A small network was trained on made-up records. Each row is its average activation on records with the value named, seen along a few directions.
Related values have similar rows: they may be neighbours, one step apart, or belong to one group.

Other fields vary at random and push rows far along two fixed directions, the same in every table; ignore that.
These rows show it; all are for the same value of a field, averaged over different records:
[ 19  30  28 -12  -1 -27 -18  37  -5   2   9   7  15]
[ -4  -9  14 -13  -4   2   2   1  -2  -6   6  -2   6]
[-12 -15 -22   9  -3  14  15 -19   8  -9 -22   5  -7]
[  2   4   3  -3  -3  -4   2   2  -1  -4 -11   8  -1]
[-16 -18 -22   6  -6  17  17 -24   2 -12 -19   5  -6]
[-23 -35   5 -28   3  26   7 -16  -2  -7   9 -21   6]
[  9  15  47 -38   2 -29 -23  45  -9   9  35 -15  28]
[ 15  22  -7  13  -6 -17  -2  11   4  -9 -14  20  -3]

Values of Revo:
e10: [ 26  42  -6  13   2 -23 -12  10  -6  10   5   9 -10]
e3: [  6  12 -13  21  -6  -5   5   1   5  -5 -26   8   0]
e1: [ -7   4 -12   3  -7  13   1 -18 -11 -12  -4  -4   3]
e8: [  3 -13 -10  14  -5  -6  12  -3  10  10  -6  13  -7]
e5: [  4   1  -6  21   5  -7   6   4  14  18  -1   4 -17]
e9: [-19  -5   2  -6   2  16  -4 -10  -4   0  15 -25 -11]
e7: [ 22  16 -19  40   3 -26   7   2  12  11 -23  30 -12]
e6: [  9  -8  -7  12  21   8  -2 -16  -1   9  11   9 -11]
e4: [-22 -34   0 -27   4  27   6 -17  -1  -8   8 -19   5]
e2: [-13  -8  25 -26  -2  21 -17  10 -13   4  26 -33  21]
A value of Revo combines one of 2 hidden first parts with one of 5 second parts; all combinations occur once.
Changing only the second part turns e7 into e2. e8 has the same second part as e7; what does that change turn e8 into?
> e1
Changing only the second part turns e4 into e10. e3 has the same second part as e4; what does that change turn e3 into?
> e9

Values of Bapaz:
p7: [ -8  24  14   5 -14 -18   0  24   5   6 -17   8 -10]
p23: [-16 -37  18 -15  17   6   3   5  15  18  17 -16 -15]
p9: [-11  -6  35 -37  -1   8  -5  19   1  -3  18 -17   3]
p13: [  4  17  -9  -3   0  -4   7 -12  -3 -20 -14  15   4]
p25: [ -2 -22  -7 -10  27  14  -1 -18  -7   6  22  -5   7]
p5: [ 23   6 -16  12   4 -11  -1  -5   2  11   5  11  -2]
p3: [-14 -23 -40  -1  -8  32  14 -37   1 -24 -21   1   4]
p4: [ -6 -36 -35  26   3  16  23 -26  18  -2 -31   1  -6]
p2: [-20 -12 -24   2  -1  36  13 -38  -6 -10 -10 -17 -27]
p8: [  8   8  13  -9   1  -4 -12  11 -11 -14   2  -4  27]
p6: [-21 -52  11 -29  13  16  12  -5   4   3  11  -7  16]
p1: [ -2  -6  30   0   4  16 -19  11  -9  11  30 -37   0]
p19: [ 11  25  17  -2 -11  -5 -23  19  -9   8  26 -12   3]
p22: [ 15  -6 -26  32  15  -2   5 -19   6   1 -11   9  -5]
p20: [  9  12 -30  29   9 -16  15 -25   4  12  -7  22 -23]
p14: [  4   9   9 -17   1  -8 -14   8 -11 -16   2   6  28]
p11: [  3   5  13 -11 -22  -5  -7  24   3   3   0  -1   3]
p12: [-21 -19   6  -1 -10  18   7  -1   4  -5 -15 -13   6]
p15: [ -3  24  -6  21 -22 -26  13  15   6  -1 -31  22   2]
p18: [-18   6  19  -8  -2   8  -9  -4 -13   9  29 -23  -6]
p17: [-10  -3  -3 -11  -4   9  -3 -14 -14 -26  -8  -2  12]
p16: [ 27  23   4  15 -12 -35   0  29  14  20  -2  26  -1]
p10: [ 21  10   7  -5   6 -26   5  25  14   2  -9  23  -2]
p24: [ -1  26  21  -4  -3  -1 -25  13 -16   8  24 -15   2]
p21: [ 28  29 -19  21  13 -21   1   2   6   4 -13  26 -18]
The values of Bapaz form 5 separate groups.
List the group mates of p17, in the order listed.
> p13, p3, p8, p14
List the group mates of p21, in the order listed.
> p25, p5, p22, p20
List the group mates of p19, in the order listed.
> p2, p1, p18, p24
List the group mates of p7, in the order listed.
> p9, p11, p12, p15
